A small network was trained on invented records. Each row is its activation on one of them, seen along a few directions.
Each row is followed by the record's values for the fields SISEG, TAVO, VOMU, ZEDUM, BOM, KURIF, NAV.
A field that a record lacks is written none.
The largest differences between rows may come from other fields.
In the rows, zero is written as 500.
Strong random noise was added to every row along 10 fixed directions; ignore it. To show where, here is one row again and again, with new noise each time:
318 501 476 482 563 466 383 495 533 711 515 807 546 516 453 788 596 463 659 426 731 478
394 542 706 642 546 351 415 662 481 416 489 370 678 412 551 341 509 576 527 500 348 415
445 444 511 650 652 562 593 411 624 554 498 585 414 523 386 464 568 469 117 676 459 658
383 522 474 559 536 295 385 555 623 594 526 669 432 819 404 554 307 609 405 540 620 353
442 614 379 444 403 491 323 682 492 223 545 911 457 494 248 854 638 423 239 581 326 634
633 403 580 584 408 622 322 286 679 540 516 508 518 527 436 468 266 569 477 580 448 672
314 509 363 511 342 488 559 677 431 192 555 542 635 530 456 459 430 502 592 605 319 166
727 482 543 584 442 485 298 730 684 593 396 538 603 366 694 203 371 410 614 405 426 515
617 369 471 514 463 485 491 384 679 512 523 659 401 730 552 551 554 420 651 419 480 633
507 529 350 440 277 477 274 570 574 650 442 687 498 543 513 592 224 490 661 437 555 376
543 501 301 317 359 830 609 348 734 434 656 607 503 293 555 577 344 423 531 673 678 492
441 372 386 537 522 596 669 482 598 403 559 638 535 571 533 460 615 386 612 555 498 408

591 478 621 557 596 577 644 561 551 66 648 324 642 400 517 251 585 545 417 637 372 493 | (SISEG mebim; TAVO fupos; VOMU kizu; ZEDUM sar; BOM none; KURIF posov; NAV tupen)
516 467 486 487 595 660 532 342 528 570 559 499 483 493 363 506 408 567 363 620 702 531 | (SISEG mebim; TAVO none; VOMU none; ZEDUM none; BOM none; KURIF vez; NAV tupen)
428 546 605 579 504 401 402 410 511 511 546 437 499 710 404 538 319 678 375 564 512 463 | (SISEG tove; TAVO fupos; VOMU lunaz; ZEDUM vara; BOM none; KURIF das; NAV tupen)
453 461 637 462 462 536 535 287 479 530 523 320 534 392 556 602 547 530 733 460 517 589 | (SISEG mup; TAVO none; VOMU none; ZEDUM sar; BOM gola; KURIF nor; NAV none)
177 560 402 526 562 500 616 509 308 662 451 488 523 443 377 572 497 575 328 597 606 308 | (SISEG mebim; TAVO none; VOMU none; ZEDUM vara; BOM none; KURIF posov; NAV nug)
498 521 562 529 545 571 328 578 559 450 516 721 594 335 428 632 629 451 438 529 471 667 | (SISEG mup; TAVO none; VOMU none; ZEDUM sar; BOM ral; KURIF tun; NAV nug)
495 338 642 642 547 711 494 354 484 557 484 398 755 247 621 383 619 440 847 442 451 577 | (SISEG mebim; TAVO fupos; VOMU lunaz; ZEDUM sar; BOM sagop; KURIF tun; NAV tupen)
475 606 415 369 398 448 390 609 374 571 417 577 411 305 438 683 418 438 468 438 518 521 | (SISEG tove; TAVO med; VOMU lunaz; ZEDUM sar; BOM none; KURIF posov; NAV tupen)
519 530 469 363 318 344 747 259 588 449 584 188 220 826 704 488 390 585 558 459 423 473 | (SISEG mup; TAVO none; VOMU none; ZEDUM sar; BOM none; KURIF das; NAV tupen)
293 495 480 563 308 594 463 337 182 537 362 396 554 354 353 698 547 497 461 519 163 567 | (SISEG tove; TAVO none; VOMU none; ZEDUM sar; BOM none; KURIF das; NAV none)
400 403 542 660 368 548 418 525 230 493 337 480 665 369 463 515 706 413 673 399 141 516 | (SISEG mup; TAVO none; VOMU none; ZEDUM vara; BOM none; KURIF das; NAV nug)
468 625 462 304 304 462 449 453 480 624 486 460 408 310 661 746 503 462 635 372 532 586 | (SISEG mup; TAVO med; VOMU lunaz; ZEDUM sar; BOM gola; KURIF tun; NAV nug)
197 431 132 406 378 461 878 351 252 778 337 509 239 719 551 673 598 393 623 397 543 232 | (SISEG mup; TAVO none; VOMU none; ZEDUM vara; BOM none; KURIF posov; NAV tupen)
419 490 576 481 516 576 516 239 342 478 541 454 433 525 308 758 634 559 416 514 454 703 | (SISEG mebim; TAVO none; VOMU none; ZEDUM none; BOM none; KURIF momut; NAV tupen)
486 591 446 435 393 546 541 587 512 651 421 309 557 164 705 354 342 450 523 507 538 397 | (SISEG tove; TAVO med; VOMU lunaz; ZEDUM sar; BOM gola; KURIF nor; NAV none)
508 584 607 492 502 367 322 482 397 499 485 480 414 564 360 681 492 596 343 436 439 645 | (SISEG mebim; TAVO med; VOMU lunaz; ZEDUM none; BOM none; KURIF momut; NAV tupen)
656 368 365 622 457 624 275 429 521 694 367 792 424 678 269 503 331 462 355 525 483 584 | (SISEG mup; TAVO none; VOMU none; ZEDUM none; BOM none; KURIF momut; NAV tupen)
758 537 602 613 427 418 139 668 568 710 332 529 544 548 586 343 328 540 444 352 417 621 | (SISEG tove; TAVO fupos; VOMU lunaz; ZEDUM sar; BOM none; KURIF das; NAV nug)
622 461 562 366 431 594 572 309 598 319 667 380 539 593 592 489 456 590 772 489 619 470 | (SISEG mup; TAVO none; VOMU none; ZEDUM none; BOM none; KURIF vez; NAV tupen)
416 563 671 504 629 536 581 406 640 421 640 354 566 324 543 455 468 561 380 640 574 567 | (SISEG tove; TAVO none; VOMU none; ZEDUM vara; BOM sagop; KURIF tun; NAV tupen)
607 606 366 297 225 701 714 444 459 155 590 275 464 296 605 488 419 486 488 601 327 496 | (SISEG tove; TAVO fupos; VOMU kizu; ZEDUM sar; BOM none; KURIF posov; NAV tupen)
428 524 175 374 295 723 677 434 462 547 493 517 415 340 533 571 411 381 412 595 504 395 | (SISEG mebim; TAVO med; VOMU lunaz; ZEDUM vara; BOM none; KURIF das; NAV nug)
551 461 661 531 491 409 521 389 439 326 508 356 474 574 459 516 624 562 518 467 288 661 | (SISEG mup; TAVO none; VOMU none; ZEDUM sar; BOM none; KURIF posov; NAV none)
456 448 351 403 458 252 630 466 453 712 405 550 252 918 655 649 609 399 770 224 542 407 | (SISEG tove; TAVO none; VOMU none; ZEDUM sar; BOM none; KURIF das; NAV none)
448 460 356 449 420 625 617 361 566 382 558 616 397 561 448 644 541 434 447 602 447 552 | (SISEG mup; TAVO none; VOMU none; ZEDUM sar; BOM ral; KURIF tun; NAV tupen)
769 615 384 300 275 585 428 660 712 299 554 515 479 256 655 405 307 398 549 529 467 530 | (SISEG mup; TAVO none; VOMU none; ZEDUM sar; BOM nobop; KURIF nor; NAV none)
428 795 579 342 520 452 556 660 555 295 673 305 586 321 616 493 427 641 317 635 615 369 | (SISEG tove; TAVO fupos; VOMU lunaz; ZEDUM sar; BOM none; KURIF das; NAV none)
436 455 650 493 626 425 642 317 641 527 629 316 482 656 657 464 533 583 702 462 665 500 | (SISEG mebim; TAVO none; VOMU none; ZEDUM sar; BOM ral; KURIF tun; NAV tupen)
387 655 636 512 763 314 559 693 618 547 571 562 477 416 583 535 703 498 283 508 651 551 | (SISEG mup; TAVO fupos; VOMU lunaz; ZEDUM vara; BOM ral; KURIF tun; NAV nug)
376 461 183 427 380 630 886 461 426 539 472 491 423 552 684 516 657 342 673 463 529 300 | (SISEG mebim; TAVO fupos; VOMU kizu; ZEDUM sar; BOM gola; KURIF nor; NAV tupen)
607 460 462 599 529 447 324 622 456 428 431 726 526 735 346 532 560 519 460 448 420 543 | (SISEG mebim; TAVO fupos; VOMU lunaz; ZEDUM vara; BOM none; KURIF posov; NAV none)
321 496 307 449 509 737 695 418 557 399 615 635 511 433 415 603 529 460 355 746 637 378 | (SISEG mup; TAVO none; VOMU none; ZEDUM sar; BOM gola; KURIF tun; NAV tupen)
433 340 634 703 831 528 634 499 500 311 604 612 633 644 367 473 889 468 442 566 473 564 | (SISEG mebim; TAVO fupos; VOMU lunaz; ZEDUM vara; BOM none; KURIF das; NAV none)
741 483 455 394 206 753 322 380 462 590 394 513 523 168 624 633 502 340 719 345 311 807 | (SISEG tove; TAVO fupos; VOMU lunaz; ZEDUM sar; BOM none; KURIF das; NAV nug)
602 570 405 377 460 532 558 565 619 732 440 507 395 316 768 439 523 335 585 375 603 542 | (SISEG mup; TAVO none; VOMU none; ZEDUM sar; BOM none; KURIF das; NAV tupen)
392 645 531 453 550 297 341 817 442 566 465 696 615 372 569 656 647 446 700 336 623 384 | (SISEG mup; TAVO fupos; VOMU lunaz; ZEDUM sar; BOM nobop; KURIF nor; NAV none)
520 554 523 454 362 349 475 447 557 496 520 418 402 740 601 571 481 573 556 395 444 552 | (SISEG mebim; TAVO none; VOMU none; ZEDUM vara; BOM gola; KURIF tun; NAV nug)
676 612 528 439 373 302 219 672 474 667 372 502 367 532 498 490 281 540 435 344 429 555 | (SISEG mup; TAVO none; VOMU none; ZEDUM none; BOM none; KURIF momut; NAV nug)
501 387 557 650 601 546 555 362 578 764 460 376 530 613 598 286 460 544 503 501 596 489 | (SISEG mebim; TAVO none; VOMU none; ZEDUM sar; BOM none; KURIF das; NAV nug)
406 512 677 441 503 611 400 122 510 585 643 440 498 471 340 844 410 692 487 579 667 684 | (SISEG mup; TAVO fupos; VOMU lunaz; ZEDUM vara; BOM none; KURIF das; NAV nug)
585 515 751 624 625 335 262 536 509 510 485 459 584 636 401 419 450 668 446 474 504 554 | (SISEG mup; TAVO none; VOMU none; ZEDUM none; BOM none; KURIF vez; NAV none)

Which values does each new row have?
336 674 198 323 252 462 551 636 356 623 403 534 381 405 562 660 408 414 484 479 479 270 | (SISEG mup; TAVO none; VOMU none; ZEDUM sar; BOM none; KURIF das; NAV none)
361 650 394 333 299 574 223 495 441 482 579 778 580 461 323 930 352 560 569 525 653 435 | (SISEG tove; TAVO none; VOMU none; ZEDUM vara; BOM none; KURIF das; NAV tupen)
503 640 478 420 440 581 429 660 417 362 502 540 525 227 479 610 639 413 371 510 372 620 | (SISEG mebim; TAVO none; VOMU none; ZEDUM sar; BOM none; KURIF das; NAV tupen)
541 345 603 561 465 451 385 480 427 343 511 532 629 651 408 481 474 545 812 418 415 453 | (SISEG tove; TAVO none; VOMU none; ZEDUM sar; BOM none; KURIF posov; NAV tupen)
501 426 704 680 674 458 384 589 571 557 537 391 769 563 578 210 380 625 736 461 643 287 | (SISEG mebim; TAVO fupos; VOMU lunaz; ZEDUM vara; BOM none; KURIF das; NAV tupen)
396 459 473 551 445 380 632 502 294 463 416 322 401 637 458 422 501 508 494 476 286 353 | (SISEG mup; TAVO none; VOMU none; ZEDUM none; BOM none; KURIF momut; NAV tupen)
458 454 457 564 552 455 416 320 622 619 551 675 389 897 292 637 329 615 279 621 647 518 | (SISEG tove; TAVO none; VOMU none; ZEDUM vara; BOM none; KURIF das; NAV none)
403 563 517 572 593 517 643 649 484 391 528 359 582 307 551 296 563 482 264 617 401 410 | (SISEG mebim; TAVO med; VOMU lunaz; ZEDUM vara; BOM none; KURIF das; NAV nug)
431 488 505 560 609 547 503 434 586 756 459 527 520 444 552 497 527 481 451 509 636 561 | (SISEG mebim; TAVO none; VOMU none; ZEDUM sar; BOM ral; KURIF tun; NAV none)
514 472 549 493 590 425 563 392 428 742 427 443 434 565 576 543 678 479 612 323 577 610 | (SISEG mebim; TAVO none; VOMU none; ZEDUM none; BOM none; KURIF vez; NAV none)
492 691 622 407 474 408 308 531 708 503 644 392 578 426 545 494 142 696 470 574 690 434 | (SISEG mebim; TAVO none; VOMU none; ZEDUM vara; BOM sagop; KURIF tun; NAV none)
608 532 607 397 563 277 689 441 568 283 620 314 258 813 547 465 565 582 439 460 477 558 | (SISEG mup; TAVO none; VOMU none; ZEDUM none; BOM none; KURIF vez; NAV tupen)
544 506 471 481 489 559 495 426 452 478 501 480 493 537 412 514 473 547 439 523 500 529 | (SISEG mebim; TAVO none; VOMU none; ZEDUM none; BOM none; KURIF vez; NAV none)
635 382 474 529 385 518 511 429 332 633 303 418 372 466 514 452 578 383 589 343 270 650 | (SISEG mup; TAVO none; VOMU none; ZEDUM none; BOM none; KURIF vez; NAV tupen)
459 588 391 391 462 553 619 486 556 445 570 460 376 332 439 573 356 494 261 686 549 492 | (SISEG mup; TAVO fupos; VOMU lunaz; ZEDUM sar; BOM nobop; KURIF nor; NAV none)
446 353 545 638 666 678 446 381 584 637 502 724 613 377 407 557 606 400 505 560 598 647 | (SISEG tove; TAVO none; VOMU none; ZEDUM vara; BOM sagop; KURIF tun; NAV tupen)
233 553 328 445 376 624 519 515 352 640 424 605 554 228 489 700 523 401 585 522 515 369 | (SISEG mup; TAVO none; VOMU none; ZEDUM sar; BOM ral; KURIF tun; NAV tupen)
500 727 607 299 345 343 440 620 451 352 583 350 548 446 721 656 567 582 687 327 465 484 | (SISEG tove; TAVO fupos; VOMU lunaz; ZEDUM sar; BOM none; KURIF das; NAV nug)
565 531 433 435 550 786 451 621 519 357 567 652 646 183 380 481 481 439 384 644 607 453 | (SISEG mup; TAVO none; VOMU none; ZEDUM none; BOM none; KURIF momut; NAV tupen)
570 323 569 668 560 523 629 341 568 528 466 390 452 602 590 323 584 447 549 500 370 604 | (SISEG mup; TAVO fupos; VOMU lunaz; ZEDUM sar; BOM nobop; KURIF tun; NAV tupen)
